A small network was shown many inputs. Here are its activations along a few directions, one row for each input.
In each table, some parts of the input vary, and every possible input appears once, in random order.
A made-up example of a description, with smaller parts first: ring(5) and (point or (values(2) and line(4)) or line(9)).
Shared parts are said once, and a part with two or three values counts as separate values.

Other details of the inputs vary at random and push rows far along two fixed directions, the same in every table; ignore that.

Table:
R1: -16   9  -1   7  49  -9 -24   3 -22  -9   4  -3  56
R2:  34   3  27  -8 -31  13  17   2  23  27   8   1 -26
R3:  35  42  24  26 -12  20 -26   9  28  12 -14  -6  28
R4: -18  20 -16  23  35  -2 -30   1  -9 -20 -13  -7  45
R5:  32  10  19  -3 -43  11  12   3  29  17   0   1 -29
R6:  31  -1  25 -15 -44  12  39  -2  40  33  25 -12 -54
R7: -39 -43 -36 -17   0 -19  16  -8 -37 -27 -11  18 -32
R8: -19 -24 -21 -16 -13 -11  26  -8  -4 -10   6   0 -39
R9: -18 -27 -20  -8 -23  -5  15  -6  -5  -9 -10   8 -44
R10:  41  42  27  17 -27  20  -5   6  49  22   4 -18   4
R11: -17 -28  -6 -12   7 -10   5  -3 -22  -1   1  11 -10
R12: -46 -46 -32 -22  17 -19  23 -10 -33 -16   9   7 -31
R13: -22 -33 -10 -20  -6 -11  27  -7  -6   3  17  -2 -40
R14:   8  23   4  20  10   7 -28   6   0  -7 -18   2  36
R15: -21  -6 -13   0  38  -8  -8  -2 -27 -13   5   0  29
R16:   6  31   2  19  19   5 -24   5   8  -7  -5  -9  42
R17:   9  31   4  16  19   5 -22   6   6  -7  -4  -8  43
R18: -23   0 -22   4  27 -11  -9  -2 -20 -23  -5   0  23
R19:  13  15  14   9  23   6 -22   5 -14   2  -4   5  44
R20: -15 -26  -8 -13   8  -8   7  -2 -22  -3   0  12 -12
R21:  28  -1  28  -9 -31   7  13   1  22  29  10   0 -25
R22:  18  10  10   3 -24   8   0   2  15   6  -7   1 -10
Each input here is: values(2) and (line(5) or line(6)).
Q: Changing only the values(2) part turns R7 into R8. The same change can be made to R11. Which row results?
A: R13
Q: Change only the line(5) part in R19. List by row number the other rows that result.
A: R2, R11, R20, R21
Q: Change only the line(6) part in R14. List by row number the other rows that result.
A: R3, R5, R7, R9, R22

Table:
R23: -22 -36 -14 -15  -9  -9  19  -7 -13  -2   2   7 -38
R24:  13  22  13  10  26   3 -24   7  -8   0  -4   2  50
R25:  23  33  21  14  14   9 -20   7  14  10   3  -9  42
R26: -33 -37 -23 -13   0 -11  16  -8 -18  -8   2   5 -36
R27: -18  -5  -8   4  24  -5 -12   0 -18  -9  -3   1  20
R28: -32 -28 -35  -4 -11  -9  14  -8 -13 -23 -13   6 -40
R29: 16 20 14  5  6  5 -6  5  9  6  4 -5 23
R30: -24  -9 -16  -2  37 -13 -12   0 -35 -21  -4   8  32
R31: 14 12 11  2 -5  6  0  1 15 11  7 -7  2
R32: -32 -23 -25  -9  30 -16  -1  -3 -37 -23  -2  10  10
R33:  24  14   9   3 -46  10  10   1  36  11  -4  -5 -34
R34:  12  21  14  10  26   3 -24   7  -8   0  -3   1  51
R35:  22   6  16  -7 -26   7  18   1  25  17  11  -6 -24
R36:  17  10   5   7 -39  11   7  -1  29   9  -5  -6 -31
R37:  21   0  18  -6 -28   9  13   1  22  22   7  -2 -27
Q: What is each input in this table made of?
A: values(3) or (values(2) and ring(6))
